[[  1   0   3  -1   1  -2]
 [  2   0   5   0   2   0]
 [ -3  -1   1   0   1  -2]
 [ -1  -4   4  -1  -2  -1]
 [ -1  -3   5   1  -1  -3]
 [-51  86  67 -35  15   8]
 [ -1  -1   3   0  -1   1]
 [-15 -56  11   4  32  28]
 [  0  61  46 -23   4  19]
 [ -1  -1   2  -2   0  -1]
 [  0  -1   1   1   0  -1]] -> 1

[[  2 -41 -39  14  37  37  36  27]
 [-20   5  33 -18  -4  15   2 -77]
 [-18  -9  68   2  -8 -28 -35 -31]
 [-29 -20  46  12  10  -4  39  54]
 [-25   2  70 -21  -2 -11 -40 -23]
 [  1  40  -6 -20  -6 -41 -62 -24]
 [-28  27 -14   8  17 -43  30  56]
 [-36  24  26 -15  15 -41 -36 -47]
 [-39 -51  22  15  53  13  24  -6]
 [ 49  -1 -45  26 -42  14  33  20]
 [ 46  27 -40   0 -55  22  23 -15]] -> 2

[[-26  59 -13 -46 -61 -13   9 -19]
 [-26 -61 -53 -31  -7  66 -32 -61]
 [-10  -9 -60  54  40 -11 -49  59]
 [-44 -23 -44 -51 -56 -60  35 -66]
 [ 58  49 -21 -45 -27 -41  34  47]] -> -26

[[ 38   9 -23  28 -47 -47   1  -1  57  48 -77  30  -3 -32  46]
 [-18  44 -59  39  39  57 -30  15 -35  -2  51 -27  16  26 -44]
 [-70 -33 -25  24  31 -44  53 -70 -47  37 -31 -73 -16 -78 -51]
 [ 71   3 -58  53 -37 -23   3   2  74  51 -10  72  26  -7  -3]
 [-31  32 -47  30  34  50 -35  37 -42 -34  55 -38  30  42 -55]
 [-74 -15  40 -24  46  45  -1  12 -72 -54  23 -80  13 -43 -12]
 [ 57  -5 -43  56 -23 -14  15 -32  63  15 -70  39  53 -83  16]
 [-21  15 -49  36 -56 -11 -42  -3 -20  45 -30 -29  23   6 -14]
 [  7 -39  49 -34  41   9  22  -6  17 -64  28  29  -4  30  22]] -> 38

[[-18 -23  29   3  20 -19  51 -50  47]
 [  5  -4  -6 -22   4   2  -4 -11   1]
 [ 22  12 -10   0 -19  12 -32  24 -26]
 [  9   3  -5   0 -12   2 -20   4 -14]
 [-10 -12  10   2   3 -13  14 -29  15]
 [ 11   4  -5  -1 -14   4 -21   5 -14]
 [  4  21  -2  57  20  -2 -40  24 -11]
 [  4 -25 -10 -63 -10   7  75 -44  17]
 [-16 -20  25   3  15 -17  41 -45  38]
 [ 19  12 -11  -1 -18  10 -31  21 -24]
 [ -2  -6   3   2  -5  -7  -5 -15   1]] -> -18

[[ 29 -24 -23 -50  -3 -57 -32  29 -34 -34 -28  -2 -48  66 -40  31]
 [-24 -47 -16 -13  -9   0 -20 -24   2 -45  13  26 -43 -24  14 -31]
 [ 22  35  15  60 -40  67  30  22  49  38  -9 -68  47   8  32  23]
 [-47  19  14  37  35  41  27 -47  21  30  43  27  47 -89  38 -48]
 [  4 -22   0  29 -43  47   5   4  24 -16 -11 -38  -4 -19  29  -6]
 [ 33  43  18  50 -57  53  27  33  32  43 -35 -90  47  19   9  36]
 [ -3  26  -4 -53  39 -81  -9  -3 -65  21 -28  12   9  10 -69   8]
 [-24 -16 -18 -15  35 -13 -10 -24 -11 -15  22  32  -9 -36   7 -25]
 [  9 -33  -3  35 -61  59  -1   9  43 -30  -6 -37 -22   1  40  -2]
 [  4  38   7 -31  61 -56   6   4 -37  33   7  39  23  20 -38  15]] -> 29

[[ -5   3 -24  79  -4 -17 -17  25  29]
 [ 42 -17 -44  36  -9 -18  37  32 -13]
 [ 28  16 -12   9  35 -33  47  36  27]
 [ 57   9   3  45  25  -7  45  13 -36]
 [ 11   8 -45 -16  11 -35   3 -13  38]] -> -5
---
Input: [  1  -4  -1 -27  37 -81]
Output: 37, 1

Input:
[[-28   0  42 -75 -73  75 -57]
 [ 35 -33 -13 -13   4 -21  15]]
Output: 75, 42

Input: [-67 -39 -23  63]
Output: 63, -23

Input: [ 76 -11 -15 -45  39]
Output: 76, 39

Input:
[[ -6  17  31 -11 -75 -66]
 [ 34  73  37  38  41  29]
 [ 13   0  34  18  76  65]]
Output: 76, 73

Input: [ 3  2 69  6  6 16]
Output: 69, 16

Input: [ 39 -14 -73  47]
Output: 47, 39

Input: [-14 -46 -79  24]
Output: 24, -14
---
Q:
[[ 72  34  82  73 -80  82  50]
 [ 20 -28 -11  20  11 -11 -17]]
A: 34

Q:
[[ 19 -57 -26  58  28 -30  51]
 [-55  41 -17 -53   9 -75 -69]
 [ 68 -46   7  -6 -25  16  25]]
A: 41

Q:
[[ -5  -8 -82  11]
 [ 10  -5   4   9]]
A: -8

Q:
[[ 79 -74 -44  56]
 [ 15 -45   6  79]]
A: -74

Q:
[[-46  57  87 -21]
 [-32 -11  21  71]]
A: 57

Q:
[[ 37 -69 -53  66 -57 -62  75]
 [-71  16 -85 -66   9  33 -40]]
A: -69

Q:
[[-64  61   8 -20]
 [-48 -56 -69 -21]]
A: 61
---
-57  -57   60   47  -80 -> 60

  8  -22  -20  -19  -42   76  -11
  8  -23  -21  -19  -42   75  -12
  9  -36  -47  -39  -21  -16  -33
-> -20

-71  -33   37   57
  0  -27   10  -18
-> 37

-26   85   13  -19   -5  -50 -> 13

-16   28   61  -24   32
-10  -60  -50  -10  -63
  2  -28   18  -62  -21
-> 61

 58  -51  -55   66  -38   45
 78   80  -62   35   81  -78
 71   57  -65   70   52  -53
-> -55

 -1  -49  -39  -31
-47   66  -22    7
-> -39

 -4  -74   11  -22  -60   54 -> 11

-29  -13    9   22
-44  -43  -42   22
 72  -39   45  -29
-> 9

-72   60  -86  -34 -> -86
---
Input:
array([[-79,  75,  57, -43,  71,  52, -16],
       [ 38, -46, -78,  71, -46, -65,  69],
       [-65,  31, -65, -61,  26,  51, -34]])
Output: 69

Input:
array([[-23, -50, -23, -61, -47,  71],
       [ 52, -37,  52, -42, -36, -33]])
Output: -33

Input:
array([[ 24,  32,   0, -52,  -1,  83,   6],
       [  4,  12, -44, -59, -42,   9,  16]])
Output: 16

Input:
array([[ 49,  82, -62,  66,  60],
       [ 67, -82,  71,  27,  53]])
Output: 53

Input:
array([[ 22,  10,   1,  -5, -17],
       [ 15, -86,   6,  23,  21]])
Output: 21

Input:
array([[  4, -11,  21, -13],
       [-17,  18, -14, -69],
       [-19, -36,  -3,  25]])
Output: -69

Input:
array([[-20, -11,   4, -68,  -4,   6,   3],
       [ -9,  50,  20,  -6,  -4, -12,  -8],
       [ 11, -17,  19, -61,  11,  -3,  -1]])
Output: -8

Input:
array([[ 71, -77, -49,  18],
       [  2,   0,  40, -88]])
Output: -88

Input:
array([[-54, -62,  22, -25, -30],
       [ 25, -54, -56,  46,  64]])
Output: 64

Input:
array([[ 16,  16, -28,  13,  63,  80],
       [ 16, -16, -28,  13,  60,  80],
       [ 16, -16,   4, -18, -67,  48]])
Output: 80
---
3821  3733  7823  2900
7560  7928  8610  6733
4318  8084  2008  6087
out 3821

7  7  5  7  4
6  5  2  6  6
8  7  6  8  4
out 7

3574  2516  7930  3922  5130
3669  4180  2375  4635  4171
3593  2432  7793  3815  5004
out 3574

 15  -29   23  -32
-31   -9   43  -11
 43  -30   -3  -32
out 15

192  651  648  486  476
851  435  444  565  583
231  387  399  589  583
out 192

222  391  401  655  521  667
 61  432  194  429  177  733
536  356  534  637  907  502
out 222
---
[ 1.11  0.08 -1.04 -0.19 -0.45] ans = -0.45
[-15.4  12.3  -9.7 -12.5 -15.6 -19.2] ans = -19.2
[ 0.100  0.055  0.018 -0.099 -0.039] ans = -0.039
[-0.093  0.120 -0.026 -0.114  0.133 -0.037  0.189] ans = 0.189
[ -0.88  -6.21 -12.35   4.08   0.32  11.39] ans = 11.39
[-1.480 -0.866  1.365 -1.781 -0.309] ans = -0.309
---
[ 22  10 -12   4 -55  -9 -68] yields 4, 22

[-60  45 -76  82 -54  62  84] yields 82, 84

[-34 -73 -70  41 -41  16 -71] yields 41, 41

[-58  72 -47  51 -14] yields -47, 72

[[-22   9   5  30  -6  20  -1]
 [  3 -27   0  34   7 -12 -14]
 [ -8 -57 -11  27   2 -82   2]] yields 34, 34

[[ -8 -35 -34  -5 -53 -34 -58]
 [ 36  27  68  52 -43 -23 -59]
 [ 77 -45  77  82 -28 -89 -17]] yields 52, 82

[-30  68 -33  38  43 -20 -14] yields 38, 68
---
[-10 -66  26  44 -74 -21  36]
26

[[-28  68  49 -41  55  52]
 [  1   3 -15  16 -12 -11]
 [ 13  12   8  29  14 -33]]
8

[-65  57  17 -27   8]
17

[[-15  35 -11 -39  -5  14 -72]
 [  9  41   3  40 -36  26  18]]
3

[-28  -8  15  63]
15

[ 17  30  17 -32 -55 -69]
17

[[ 27  -3 -11  58]
 [ 21   9  10  57]
 [ 21  36  19  75]]
19

[[ 20 -30  -7  21  17  25]
 [ 42 -66 -63  17  69 -38]]
-63

[-63  63  57 -31]
57

[-23 -84 -14  88]
-14
---
-14.730  -15.774   14.833   16.098   15.609   15.266   15.378
-15.519   -4.139  -20.000  -20.491  -19.221  -20.225  -19.160
→ -14.730, -19.160

 -6.506   15.126    2.475    2.554   -8.905   18.215    5.620
-12.554   23.959  -13.606   23.128   21.318  -13.008   21.852
 -9.590   19.502   -2.632    3.729   10.499    1.249   12.155
→ -6.506, 12.155

  -0.82  -182.69   -40.93  -213.87   132.84   147.01
 -73.55   -21.36  -131.78    19.20    22.38   162.31
-208.64    60.60   155.70  -176.87   101.19  -109.30
→ -0.82, -109.30

 -5.8   -8.1   11.7  -13.7 → -5.8, -13.7

-17.0   -4.9   17.1    7.1   13.4   -8.6 → -17.0, -8.6

  0.17   11.25  -10.41   -4.03   -4.41 → 0.17, -4.41

-1.595  -1.576  -1.551  -1.491   1.262
-2.002   1.575   1.633  -2.061   1.510
-1.991  -1.757   0.874  -0.910   1.835
→ -1.595, 1.835
